These are the activations of a small neural network, seen along a few directions. Each row is one input.
In each table, some parts of the input vary, and every possible input appears once, in random order.
Descriptions start from the smaller parts, as in this example, which fits no table here: one of 5 places around a ring, together with either a single point or one of 11 places around a ring or (one of 2 separate values, together with one of 6 places along a line).
Shared parts are said once, and a part with two or three values counts as separate values.

Other details of the inputs vary at random and push rows far along two fixed directions, the same in every table; ignore that.

Rows:
row 1: [  6 -14 -10  -4  10   0 -10  10  11  -1  25 -12  15  -2]
row 2: [-11  -8   2  -2  -6  -2  -4  -4   6   5   3   1   6   4]
row 3: [-25 -13   3  -1 -27  -1  -7  -8   0  11  -9   1  -1   6]
row 4: [  6 -24   5  -8   8   0 -10  18  -3   1  22  -5  11   2]
row 5: [14 -9 11 -6 23  2  8 15 -8 -7 14  7  5  4]
row 6: [ 22  13   4  -1  22   2  10  17 -24 -14  -3   3 -17  -4]
row 7: [-12  32  -2  13 -18  -2  10 -16  -6  -2 -37   5 -25  -4]
row 8: [-44 -17  11   0 -37  -2  -4 -25  15  19 -15  11  10  12]
row 9: [ -9 -20  12  -6   1   0   2   2   5   6  11   8  16   8]
row 10: [-11  19  -3  10 -10  -3   7 -15   6   0 -21   3 -10  -2]
row 11: [-30   8   5   7 -25  -1   6 -25  11   9 -26  12  -4   6]
row 12: [ -7   0 -10   5 -13  -2  -9  -4   8   3  -2 -10  -2  -4]
row 13: [  7 -13   6  -5  18   0   1  10   4  -1  21   1  15   2]
row 14: [ 14 -11   5  -7  17  -1  -2  18 -10  -4  17  -2   3   0]
row 15: [-10 -20  13  -6   3  -2   0   0  10   7  13   7  20   8]
row 16: [ 5 -1  2  0 10 -2  2  5  3  0  9 -1  8 -1]
row 17: [ -6 -19   0  -4  -5  -2  -9   4   7   6  14  -5  12   3]
row 18: [-20  -9   2   2  -8  -4   0 -15  26  11   5   3  20   4]
row 19: [ -2  26 -11   8  -5   1   6  -7  -7  -6 -21  -2 -20  -8]
row 20: [ 34  21 -10   1  37   3  11  18 -19 -21   7  -6 -15 -12]
row 21: [  6 -11  -5  -5  16  -1  -5   5  11  -2  23  -7  17  -1]
row 22: [  4  -7  -4  -1   0  -3  -8   9   2   2  11 -10   4  -3]
row 23: [  8  20  -6   4   0  -2   1   4 -14  -5 -12  -6 -20  -7]
row 24: [ 46  32  -9   1 -15  22   5 -22 -17  -5 -38  13 -25  -1]
row 25: [ 14  25 -12   7   5  -1   0   6 -15 -11 -12 -10 -23 -12]
Description of these inputs: either a single point or (one of 4 places along a line, together with one of 6 places along a line).
Change only the place on the line of 4 in row 4. List by row number the other rows that result.
> row 6, row 14, row 15
A walk changes only the place on the line of 4. It starts at row 3 and steps to row 8. List the rest of the walk in order.
> row 9, row 5

Rows:
row 26: [ 18  24 -11   7   7   0   1   4 -10 -10  -9  -9 -19 -11]
row 27: [ -4 -31  12 -10   4   5  -3  -1  12   7  18   9  24  11]
row 28: [  7   3   6   0   7  -2   2   7 -11  -4  -2   1  -8   0]
row 29: [ -1 -17   9  -3  13  -2   1   7   9  -1  17   2  14   5]
row 30: [ 11 -12   1  -7  19   5   2   8   6  -2  21   2  17   2]
row 31: [  0 -23  -2  -6  22 -13 -14  35  -9  -4  40 -20   9  -5]
row 32: [-14  16  -3   5 -19   1   3 -18  -3   4 -25   6 -11  -1]
row 33: [ 20  14 -10   1  15   6   5   7 -10 -12  -1  -4 -11  -6]
row 34: [ -8  19  -1   8 -24   1   3 -11  -7   3 -30   4 -18  -2]
row 35: [ -5 -23   8  -7  10   2   3   1  15   4  22   8  28   9]
row 36: [-22 -12   5   1 -19  -3  -5 -21  25  16  -2   3  18   8]
row 37: [ -2  16 -10   6 -22   6  -2 -16  -1   1 -25   1 -14  -3]
row 38: [ 14   8  -1  -3   6   2   2   4 -11  -3   0   2  -5  -2]
row 39: [-21 -22  14  -3  -3  -4  -1  -9  20  10   9   6  21  10]
row 40: [-17  20 -11  12 -24   0   1 -20  10   3 -27  -1 -13  -4]
row 41: [ 18 -22   9 -13  30   2   0  15  -2  -4  29   3  17   5]
row 42: [ 11  15  -1   2   7  -2   4   6 -10  -4  -5  -2 -10  -7]
row 43: [13 -6 -4 -5  9  3 -5 -3  8  1 14 -3 13  0]
row 44: [ 23   9  -6  -2   8   7   1   7 -14  -9  -3  -2 -12  -3]
row 45: [  7  14   1   2  -1  -2   2   1 -10  -1  -9   0 -11  -3]
row 46: [ 25   9  -3  -2  10   7   3  12 -19  -8  -2   1 -11  -4]
row 47: [-26  -2  -4   3 -26   0  -5 -32  25  13 -13   4  12   4]
row 48: [  3 -19   2  -8   6   2  -5  -5  17   7  19   2  23   6]
row 49: [-28 -12  12   1 -22  -5  -1 -19  18  17  -6  10  14  10]
row 50: [-20  12  -1   5 -19   2   6 -15  -3   0 -27   9 -15   3]
row 51: [-49  14 -10  11 -39 -16  -8  -8  -8   5 -28 -12 -27  -6]
row 52: [-20   4   7   6 -25  -1   2 -14   0   6 -26   8 -12   5]
row 53: [  4 -27  12 -10   7   5   0   4  10   6  21   9  25  10]
row 54: [ 25  26 -11   5   8   0   0   7 -16 -11  -9  -9 -22 -11]
row 55: [  7   8   5   2  -5   1   4   5 -13  -3 -12   4 -13   0]
row 56: [  1   5 -14   3  15  -9  -5  37 -24 -16  13 -22 -22 -14]
row 57: [-21  -4   2   4 -16  -4  -2 -19  20  11  -7   1  10   4]
row 58: [ 17  15  -4   3  14   1   7  14 -12 -10   0  -3 -10  -8]
row 59: [-22  11   2   5 -23   0   5 -21  -1   6 -26  11 -10   3]
row 60: [  9  11   0   3   9   1   9  10 -10  -8  -5   1 -11  -4]
row 61: [ 16   8   1  -3  17   2   5  10 -20 -11  -1   1 -14  -3]
row 62: [ -2  -4  -7   1   3  -7  -9  31 -22  -8  11 -18 -15  -9]
row 63: [ 18  21  -9   7  10   1   5   9 -12 -12  -8  -7 -19  -9]
row 64: [-26 -23   6  -4 -14   0  -5 -26  33  17   8   6  31  11]
row 65: [  8 -14  -5  -5  14   4  -3  -1  18  -1  23  -2  22   1]
row 66: [  2 -12   9  -7   6   1   1   0   3   4  12   8  13   7]
row 67: [ 15 -14   3  -5  12   3  -3  10   7   1  18  -3  14   3]
row 68: [  3 -13   1  -1  -2   1  -6  -3  18   6  13  -3  17   2]
row 69: [ 13  10   3   1  13  -2   6  11 -14  -6   0  -1 -10  -5]
What do these inputs look like to the network?
> one of 4 places along a line, together with either a single point or (one of 2 separate values, together with one of 5 places along a line)
The inputs of row 46 and row 30 match in every part but the place on the line of 4. If row 27 is changed in the same way as row 46 into row 30, which row does it become?
> row 50
Change only the place on the line of 5 in row 29. List by row number the other rows that result.
> row 40, row 58, row 60, row 63
Change only the choice among 2 separate values in row 68. List by row number the other rows that result.
> row 37
List by row number the other rows that have the place on the line of 4 in common with row 39.
> row 26, row 32, row 42, row 47, row 51, row 57, row 59, row 61, row 64, row 69

Rows:
row 70: [ 23   6  -3   0  20   0   1  19 -14 -10   9  -8  -8  -7]
row 71: [ 40 -31  10 -18  45  10   1  12  16  -2  49   6  42   9]
row 72: [ 10  22 -13   6   1   0   2   7 -17 -10 -13  -7 -24 -10]
row 73: [ 23  -7   0  -6  25   1  -1  22 -12  -9  20  -5   1  -3]
row 74: [ 19   2  -3  -2  20   0   0  15 -11  -9  10  -7  -4  -6]
row 75: [17 -5 -1 -4 24  0  0 18 -5 -8 19 -6  5 -4]
row 76: [-28  -5   6   2 -22  -3   0 -18  11  11 -12   7   5   7]
row 77: [ 20   1   1  -2  21  -1   1  20 -12  -9  12  -5  -5  -4]
row 78: [  9  24 -11   7   2  -1   3   5 -15 -10 -13  -7 -23 -10]
row 79: [-26   3   3   3 -27  -2   0 -17   2   9 -21   7  -6   5]
row 80: [  1  12  -2   4   0  -1   4   4 -10  -6 -10  -1 -15  -4]
row 81: [-22   4  -1   5 -25  -2  -3 -15   6   8 -19   1  -5   1]
row 82: [-25  13  -1   7 -29  -1   3 -16  -4   5 -30   6 -17   1]
row 83: [-11 -22  10  -5  -8   8   2 -27  35  16   7  16  36  14]
row 84: [ 10  21  -1   4   1  -1   6   9 -23  -8 -15  -1 -24  -6]
row 85: [-13 -33  13  -9   1  -2  -6  -1  20  13  25   5  33  11]
row 86: [-19  -8  -1   1 -17  -3  -6 -12  17  11   0  -2  12   4]
row 87: [ 15  14  -4   2   5   0   2  13 -21 -10  -8  -4 -21  -6]
row 88: [ -9  -9   9  -1 -17   7   2 -30  27  15  -9  16  21  11]
row 89: [ 5 10 -5  3  1 -2 -1  4 -4 -3 -3 -6 -8 -5]
row 90: [  0  12   0   3   0  -1   5   3 -12  -5 -10   2 -13  -3]
row 91: [ 16  10  -6   0  11   1   0  12 -17 -10  -1  -6 -15  -7]
row 92: [-13 -29   3  -7   1  -2  -9  -5  27  11  26  -1  33   7]
row 93: [-19   7  -4   6 -20  -4  -2 -16   9   6 -14  -1  -3   0]
row 94: [-14 -31   6  -7   2  -1  -7  -3  25  10  25   0  33   8]
row 95: [ 18   0  -2  -3  19   1   1  19 -13 -11  12  -5  -5  -4]
row 96: [-27  18  -2   9 -32  -3   2 -21  -2   5 -36   5 -21   1]
The inputs of row 86 and row 72 match in every part but one. If row 77 is changed in the same way as row 86 into row 72, which row does it become?
> row 80
What do these inputs look like to the network?
> one of 3 separate values, together with either a single point or (one of 2 separate values, together with one of 4 places along a line)
Change only the choice among 2 separate values in row 90. List by row number the other rows that result.
> row 82
